Each row below holds a small network's activations on one input, seen along a few directions.
In each table, some parts of the input vary, and every possible input appears once, in random order.
A made-up example of a description, with smaller parts first: one of 5 places around a ring, together with either a single point or one of 9 places around a ring or (one of 3 separate values, together with one of 4 places along a line).
Shared parts are said once, and a part with two or three values counts as separate values.
(in the rows, 128 means zero)

Other details of the inputs shift rows strongly along two fixed directions, in all tables alike. That doesn't count.

Rows:
x1: [160 105  80 116 103  92 132 130 132 136 120 158 115]
x2: [100 118 133 109 141 143 132 134 122 145 149  95 113]
x3: [108 134 138 108 132 145 115 125 128 147 133  92 109]
x4: [150 111  90 114 120  79 141 145 124 133 153 153 119]
x5: [113 148 153 134 118 158 118 137 136 135 112 138 136]
x6: [142 139 109 101 103  65 136 140 130 135 123 150 130]
x7: [164 127  96 116  94  88 140 142 139 122 109 130 117]
x8: [ 97 158 108 118 140 172 164 143 113 112 132  84 114]
x9: [149 104 141 168 152 136 114  93 128 102 122 150 148]
x10: [151 157 142 219 158 117 170 126 110  49 130 124 186]
x11: [109 139 143  98 119 166 118 133 134 139 110 125 117]
x12: [142 116  98 117 115  69 152 147 124 133 145 126 124]
x13: [114 143 132 124 120 132 118 137 130 156 135 103 116]
x14: [126 126 124 108 127 178 106 130 133 138 120 125 100]
x15: [119 134 169 172 151 111 136 125 121 110 147 150 172]
x16: [ 89 128 144  97 140 145 133 135 121 149 146 122 124]
x17: [158  98  86  98 129  69 145 130 122 114 148 150 116]
x18: [114 129 128 104 137 157 102 125 128 148 139 119 104]
x19: [ 98 143 147  95 131 147 114 128 128 150 128 119 120]
x20: [119 115 139 136 132 151 121 105 128 132 117 106 127]
x21: [127 122 146 169 129 144 122 114 132 131 118 118 143]
x22: [160 128 150 187 142 141 111 119 137  96 119 155 152]
x23: [160 125  92 112 111  78 123 138 132 133 134 151 114]
x24: [153 126 159 171 142 133 123 106 135  85 111 119 150]
x25: [ 99 123 137 100 122 159 121 118 128 151 114 127 123]
x26: [105 131 146 136 120 152 120 124 131 148 115 139 141]
Each input here is: one of 2 separate values, together with either a single point or (one of 3 separate values, together with one of 4 places along a line).
- The inputs of x21 and x20 match in every part but the choice among 2 separate values. If x5 is changed in the same way as x21 into x20, which row does it become? => x11
- Which other rows does x10 become when the choice among 2 separate values takes its other values? List them by row number. => x8
- Which other rows does x1 become when the choice among 3 separate values takes its other values? List them by row number. => x21, x26
- Which other rows does x14 become when the choice among 3 separate values takes its other values? List them by row number. => x11, x24
